A small network was shown many inputs. Here are its activations along a few directions, one row for each input.
In each table, some parts of the input vary, and every possible input appears once, in random order.
Descriptions start from the smaller parts, as in this example, which fits no table here: line(6) and (point or ring(11) or (values(3) and ring(8))).
Shared parts are said once, and a part with two or three values counts as separate values.

Other details of the inputs shift rows strongly along two fixed directions, in all tables alike. That doesn't count.
To show where, the next rows are all for the same input, with only those details redrawn:
[  0.5  -0.7 -56.7  33.8 -19.4 -30.4  25.7 -88.6  68.1  42.5  32.2 -16.8
 -24.9 -16.9]
[ -6.9  -9.3 -53.7  28.4 -22.9 -33.1  24.0 -89.3  61.9  38.2  31.6 -15.4
 -24.1 -18.7]
[ 47.6  56.6 -13.9  30.8  35.1  30.0   2.9   1.1  23.5   4.5 -11.5  -9.7
 -19.3  42.2]
[ 59.2  67.9 -17.7  37.1  42.4  37.7   4.6   5.5  29.1   6.5 -16.8 -10.9
 -19.4  49.6]
[-37.2 -21.8  22.9 -20.2  -0.9  -3.8 -17.6  -8.4 -28.0 -30.2  -4.7   5.1
  -9.5   4.2]
[-38.1 -26.5   8.3 -13.5 -10.8 -15.5  -9.1 -28.8 -12.6 -17.0   6.2   1.7
 -13.2  -5.6]
[ -6.5   0.8   2.9   0.2   6.9   2.2  -6.4 -16.3  -2.9 -11.3  -1.7  -1.8
 -13.7  12.5]
[-11.8  -1.2   0.7   0.0   3.9  -0.7  -6.0 -20.6   0.3 -10.0   0.2  -1.5
 -13.6   8.5]

A family of inputs:
x1: [ -5.4  -0.9  -5.1 -16.3 -12.0   0.4 -10.3  35.7 -16.7  24.3  -8.2   9.0
  12.8 -19.9]
x2: [-19.8 -43.0  28.9 -10.4 -12.4 -14.2   8.7  10.5 -19.0 -18.8  20.3   1.8
  17.6 -27.9]
x3: [-25.6 -11.3  28.8 -18.8   8.4   6.6 -20.9   4.7 -33.7 -34.8 -10.8   5.6
  -8.6  13.6]
x4: [-11.9   3.3  18.0 -21.3 -11.0  20.2 -17.0  50.6 -19.2   5.2  -5.1   9.7
  11.4 -19.0]
x5: [ -7.4 -36.6 -53.3  27.8 -24.5 -18.4  30.8 -51.7  48.1  24.4  32.4  -8.7
 -19.4 -11.0]
x6: [ 30.6  21.7  23.4 -14.5  28.5  -1.3  -0.1  33.9 -28.8 -18.6 -23.9   3.8
  29.6  16.6]
x7: [-43.7 -45.9  21.1   0.3 -27.0   7.0   1.2   0.4  -1.7 -43.2  20.5  -4.7
 -18.2  -6.0]
x8: [-12.3 -40.2  23.3 -15.7   0.2 -19.2   6.6  24.6 -36.4 -14.9   2.4   7.4
  23.5 -14.3]
x9: [ -6.7 -30.3 -39.6  31.5 -25.7  -2.2  29.6 -50.1  58.3  16.2  41.1 -12.0
 -23.2 -15.2]
x10: [-17.8 -43.4  14.4 -22.2  -9.2 -31.6   5.9  -1.9 -30.9  -1.8  -0.1  16.0
  35.6 -18.3]
x11: [ 43.0  76.2  -2.1   1.1  24.3  22.0 -20.5  37.1  -1.7  33.8 -30.3   0.3
   7.4   6.5]
x12: [-27.7 -31.1   5.9 -25.7  -7.0  -9.5  -6.6 -12.9 -16.0 -26.6  -4.5   5.9
  -0.1   4.9]
x13: [ 58.4  56.2  14.7  18.0  42.7   7.8   4.3  22.2  -4.5   5.4 -19.1  -6.3
  13.1  20.9]
x14: [-21.8 -11.4   5.2 -37.5 -18.0  -6.8 -20.8  28.3 -33.6  21.3 -18.4  23.3
  28.3 -20.8]
x15: [ -0.6  18.8  12.1  -0.2 -18.3  15.3  -9.9  41.5   3.0   6.5   0.4  -3.6
   0.7 -18.1]
x16: [ 59.9  40.1 -24.4  32.5  35.5  42.6  10.0  17.2  22.3   9.3 -18.6   1.0
  -3.9  55.8]
x17: [ -4.3 -18.9  39.6   3.8  -7.0  -4.4   8.4  27.8 -15.6 -31.2  12.3  -7.9
  10.5 -13.1]
x18: [  6.4  30.8  -4.1 -28.9  -1.9  -0.6 -17.7  27.5 -13.3  20.3 -26.1   8.9
  20.7 -10.7]
The inputs of x2 and x6 match in every part but one. If x9 is changed in the same way as x2 into x6, which row does it become? -> x12
What do these inputs look like to the network? -> values(3) and line(6)
Change only the values(3) part in x17. List by row number the other rows that result. -> x7, x15
Change only the values(3) part in x14. List by row number the other rows that result. -> x10, x16
